A small network was shown many inputs. Here are its activations along a few directions, one row for each input.
In each table, some parts of the input vary, and every possible input appears once, in random order.
Descriptions start from the smaller parts, as in this example, which fits no table here: one of 8 places around a ring, together with either a single point or (one of 2 separate values, together with one of 4 places along a line) or one of 11 places along a line.
Shared parts are said once, and a part with two or three values counts as separate values.
(in the rows, 128 means zero)

Other details of the inputs vary at random and push rows far along three fixed directions, the same in every table; ignore that.

A family of inputs:
r1: [134 144  92 123  77 107 117 122  63 159 134 136 182 131]
r2: [121 155 110 106 127 154 148 111 139 162 101  96 133 145]
r3: [118 155 112 107 121 153 143 107 148 161  99 105 137 143]
r4: [130  74 162 153  87 104  76 146  96  91 143 122 121 106]
r5: [131 158 133  87 143 155 134 114 148 178 147 124 125 145]
r6: [124  92 178 127 133 136 118 141 150 118 135  95 104 125]
r7: [156 156 108 120 188 112 165 134 156  73 132 164 111 105]
r8: [112 152 141  98 122 158 141 103 141 158  98 112 113 139]
r9: [118  99 211 121 115 132 123 148 134 117 152 119 117 126]
r10: [126 154 101  94 138 137 133 112 134 180 117 102 129 135]
r11: [134 152 120 124 111 157 128 108 108 151 135 119 165 141]
r12: [126 130  62 155  70 105  90 121  29 120 133 129 214 134]
r13: [131 140 108 158 174 117 170 132 177 104 108 162  93 129]
r14: [153 123  64 205 128  81 134 137 102  79 111 158 153 119]
r15: [120  89 179 121 121 128  92 147 153 119 145 101 109 116]
r16: [121  74 139 163  80 106  94 141  69  81 153 125 168 134]
r17: [113 140 105 102 123 127 122 114 102 157 138 126 154 147]
r18: [130 176 118 103 139 161 128 113 130 170 137 121 150 138]
r19: [145 134  96 189 154  91 147 131 116  82 106 169 115 117]
r20: [116 156 118 113 133 159 138  97 138 166 102 113 143 127]
r21: [138 139  98 148 185 105 159 136 160 116 125 170  80 116]
r22: [149  85 175  76 131 148 119 148 151  98 133 125 106 123]
r23: [113 147 139 105 135 169 138 102 138 163 109 111 123 123]
r24: [125 103 179 131 103 113 103 156 109 115 157 127 134 117]
r25: [134 149 108 156 189 116 153 139 158 109 120 163  89 110]
r26: [115  89 176 121 115 147 126 136 153 114 132 118  88 123]
r27: [134  80 145 148 103 108  87 154 110 102 146 103 129 113]
r28: [132 147  75 123  91 117 111 100  75 160 108 128 157 126]
r29: [125 135  96 113 111 129 118 108 119 165 121 124 143 124]
r30: [143 130  83 184 155  90 133 142 130  91 122 167 125 108]
r31: [123  78 172 111 116 119  97 144 156 129 151 107  99 123]
r32: [ 99 153 142  91 142 159 152 114 145 150 121 114 130 161]
r33: [148 155 109 162 175 121 175 141 165  96 133 172 105 147]
r34: [116 108 200 115 115 132 139 151 148 116 145 125 105 137]
Description of these inputs: either one of 2 separate values or (one of 4 places along a line, together with either one of 3 separate values or one of 5 places along a line).
Question: Which other rows does r27 become when the place on the line of 4 takes its other values? List them by row number.
Answer: r2, r6, r10
Question: Which other rows does r11 become when the choice among 3 separate values takes its other values? List them by row number.
Answer: r9, r16
Question: Which other rows does r6 become when the place on the line of 5 takes its other values? List them by row number.
Answer: r14, r19, r20, r23

A family of inputs:
r35: [136 147 107 135 121 116 140 132  91 111 145 161 162 141]
r36: [125 115 132 139 103 116 103 130 100 126 126 119 140 111]
r37: [130 122 140 129 100 119 121 140  93 122 159 133 160 146]
r38: [122 101 125 136  95 132 119 123 105 107 116 117 141 130]
r39: [162 157  73 224 230  69 210 160 191  55 109 216  66 127]
r40: [128 104 118 134 105 126 101 123 106 125 140 127 137 122]
r41: [110 220 141  53 169 187 166  97 149 203 120 111 154 152]
r42: [140 104 114 122 101 110 103 137 112 131 138 119 137 123]
r43: [131 138  85 147 133 116 126 122 120 139 127 136 140 133]
r44: [130 120 144 133  98 147 116 122 122 130 120 110 139 122]
r45: [117  84 237  62 179 150 124 151 222 127 159 110  35 118]
r46: [142 136  86 158 103 124 136 117 101 118 107 146 148 125]
r47: [124 109 128 132  99 116 108 125  99 126 127 129 132 116]
r48: [120 123 179  65 138 159 110 126 165 162 138  89 105 118]
r49: [114 232  63  97 176 150 178  86 142 213  78 130 138 143]
r50: [124 108 129 143 100 131 113 127 107 107 115 108 147 127]
r51: [120  74 181 151 147 112 134 159 174  76 139 127  77 132]
r52: [129 109 122 141 107 126  95 127 106 124 141 116 145 117]
Question: Changing only one part turns r48 into r45. The same change can be made to r44. Which row results?
Answer: r46
Question: Describe the family of inputs behind these rows.
Answer: one of 3 separate values, together with either a single point or one of 5 places along a line

A family of inputs:
r53: [134 187  89 116 190 130 159 115 144 144 103 142 126 119]
r54: [118 113 145  80 110 142 103 124 125 149 137  95 136 132]
r55: [124  98 135  98  74 151  86 118 107 151 142  85 156 132]
r56: [138 182  74 145 148 137 153 108 124 138  95 135 154 127]
r57: [128 124 162 101  72 140 105 132  76 140 171 124 177 144]
r58: [134  73 146 177 148  69 108 171 131  65 158 152  96 112]
r59: [124 112 148  89  73 144  87 115  88 155 130  97 152 111]
r60: [ 97 107 234  67 184 172 149 139 223 132 139  98  53 145]
r61: [104 120 190  91 156 159 119 128 183 164 144  95  87 131]
r62: [141 177  81 124 141 142 145 103 125 159 102 140 141 119]
r63: [117 167 122 139 186 124 178 124 168 133 106 156  91 138]
r64: [142  89 137 186 154  83 129 162 151  82 150 167  81 114]
r65: [140 101 104 190  96  90 117 143  98  97 131 148 138 122]
r66: [125 175  79 147 146 130 151 111 124 155 103 129 149 139]
r67: [125 108 143 106  77 155  81 113  99 149 134  87 160 115]
r68: [141 174  65 134 136 132 163 109 129 147  97 144 144 142]
r69: [116 112 192  70 146 167 128 127 194 159 142 103  76 134]
r70: [142  81 156 140 160  89 132 166 163  75 151 159  70 118]
r71: [143  75 105 177  77  87 116 147  80  67 132 151 145 128]
r72: [109 178 106 127 170 138 164 110 144 151 101 132 126 144]
r73: [129 181  75 141 151 134 159 107 115 128  90 140 154 129]
r74: [137 173  91 134 132 143 151 107 124 147  97 135 144 124]
r75: [123 124 157 103  83 141 103 133  79 136 172 116 186 145]
r76: [145  85 135 175 149  96 135 162 157  61 143 150  98 128]
r77: [141 105 110 175  98 100 124 137  89  76 120 153 141 114]
r78: [112 108 147  96  71 133  84 118  88 168 137  96 149 123]
Question: Describe the family of inputs behind these rows.
Answer: one of 2 separate values, together with either a single point or (one of 3 separate values, together with one of 4 places along a line)
Question: Changing only the choice among 2 separate values turns r55 into r69. The same change can be made to r75. Which row results?
Answer: r57
Question: Which other rows does r66 become when the choice among 2 separate values takes its other values? List them by row number.
Answer: r65
Question: Which other rows does r60 become when the choice among 3 separate values takes its other values? List them by row number.
Answer: r72, r73

A family of inputs:
r79: [119 128 170  89 138 170 130 122 165 135 124  96 120 130]
r80: [121 129 170  89 135 164 135 118 155 142 122 112 101 131]
r81: [106 127 143 120 103 153 112 114 129 156 120  88 138 137]
r82: [105 121 166 109 140 156 138 120 171 147 123 104 104 139]
r83: [111 138 170  95 114 151 130 130 107 150 158 109 163 162]
r84: [122  86 217 118 145 134 134 152 184 107 142 125  60 121]
r85: [137 169  89 112 111 154 131 100  97 154  97 115 172 121]
r86: [127  56 135 164  65  91  77 146  75  91 148 127 146 110]
r87: [121 114 157  92 124 141 118 129 134 128 135 119 111 125]
r88: [124 173  94 110 172 138 152 110 155 176 115 134 121 135]
r89: [130 171  91  94 132 139 142 109 129 181 116 125 141 138]
r90: [151 157  50 197 188  72 152 143 136 102 122 180 115 124]
r91: [149  97 101 199 128  76 144 158 126  56 127 170 116 128]
r92: [142 160  56 199 186  70 157 140 127  94 110 182 114 119]
r93: [127 107 107 121  48 117  91 120  59 139 126 113 174 122]
r94: [129 181 111  89 174 149 154 110 150 152 107 128 127 121]
r95: [155 118 136 149 207  97 151 162 187  75 148 166  76 112]
r96: [121 161  88 128 106 147 134  94  98 172  96 117 162 130]
r97: [113  90 246 113 137 131 113 164 159 102 194 138  92 129]
r98: [140 168  77 104 142 137 141 110 123 157 119 136 143 136]
r99: [127 113 106 164  69 117  94 118  70 132 119 111 167 120]
r100: [139  53 136 160  52 110  86 146  81  68 146 122 152 127]
Question: Describe the family of inputs behind these rows.
Answer: either one of 2 separate values or (one of 4 places along a line, together with one of 5 places along a line)
Question: What sort of input is r97?
Answer: one of 2 separate values
